Each row below is a small network's average activation on inputs in which a field has the value named, seen along a few directions.
Related values have similar rows: they may be neighbours, one step apart, or belong to one group.
Random noise pushes rows far along 2 fixed directions. That doesn't count. These rows show it; they differ only by the noise:
[  43 -498 -197 -180 -189 -198 -189  179  -93 -159    6 -196  311 -337]
[ 126 -100 -103   38  -95  -75  -65   10   43    6  -88 -221  -30 -101]
[ 200  219  -34  217  -20   27   25 -127  142  135 -169 -241 -316   90]
[ -56  201  162   44  -58 -129  315  -92  450  201   30 -246  155    5]


Field Zem:
m9: [-196  -20  258  -75  135 -233   13  340  -83  -67   19  146 -154 -123]
m11: [-293  355  564 -165  154 -255  213 -101  257  203  186  124  440  -46]
m10: [ 262 -331  -18 -320  -83 -345 -307   57 -156  -46   92    7  162 -148]
m8: [-237  364  182  128   10   82  280   20  -71   40 -102  -75 -370    8]
m14: [ 105  228 -194  236  138  380  -99  -92  -96 -105 -120  306  -61  408]
m5: [ -47 -283   12 -448   12 -228  199 -103  279  202  272   29  447  -20]
m6: [ -32   12 -330   26  -69  267 -285  -15 -351 -350    6  125   54  -52]
m12: [ 160 -390 -360  -62 -301  227 -272  -96 -102 -160  -55  -22  -81 -176]
m15: [ 106 -222 -111  308   29  189  -95  219 -169 -111   92  146  -66   30]
m7: [-222  -29   78  172  -41  149  162  116  -65 -258   68 -122  -32   13]
m3: [-164  702  399  120  119 -104  392 -307  284  255 -146  -18  -42   24]
m1: [-410  -80  277  -69   46 -216  305  211  308  131  302  153  260  167]
m4: [  99  152  -77   30  182  321  227 -364  301  214  -86   48  -98  252]
m2: [-300   71  233 -326  129  -85  175   93  107  156  286  204  539   87]
m13: [ 406  -57 -267  156  -98   12 -303  -20 -246  -19 -268 -179 -445  -58]
Each value of Zem is a pair of two hidden parts, and every pair occurs once (5 first parts, 3 second parts).
m10 and m11 share the first part; m10 and m4 share the second. Which value has the first part of m4 and the second part of m11?
Answer: m14
m7 and m6 share the first part; m7 and m1 share the second. Which value has the first part of m1 and the second part of m6?
Answer: m2

Field Rofe:
p5: [  37  560   72  294  252  406   83 -241  123  188  -16  296 -517  621]
p8: [ 291 -202 -281   37 -269  -22 -195 -261  -78  -13 -216 -352 -358 -319]
p1: [-214  363  395 -234  123 -345  249  -12  120  135  133 -210  116   64]
p9: [ 234 -610  -97 -358  -75 -155 -243   64   41  -42  219  -33  553  -62]
p6: [ 341   21 -278 -271  -52 -147 -368 -107 -300  114 -334   14 -263 -249]
p10: [  20  227 -126  353  235  483  338 -121   26  163 -196  117 -311  339]
p4: [ 291   10 -377  196 -213  195 -208 -176   83  -62 -117 -168   38   63]
p3: [-205  462  233  289   95  280  320   17   -9  -52   24  183 -382  124]
p7: [-205  539  479  318  348  135  233  -41  117   70   25  264 -159  324]
p2: [-386 -813   44 -263 -301 -606 -138  632  -42 -295  281 -145  649 -551]
Rofe is arranged as a network in which each value has 3 neighbours.
Name the neighbours of p2, in listed order.
Answer: p8, p1, p3
Name the neighbours of p5, in listed order.
Answer: p9, p10, p7
Each value of Rofe is a pair of two hidden parts, and every pair occurs once (5 first parts, 2 second parts).
p2 and p1 share the first part; p2 and p4 share the second. Which value has the first part of p4 and the second part of p1?
Answer: p9
p5 and p10 share the first part; p5 and p7 share the second. Which value has the first part of p7 and the second part of p10?
Answer: p3
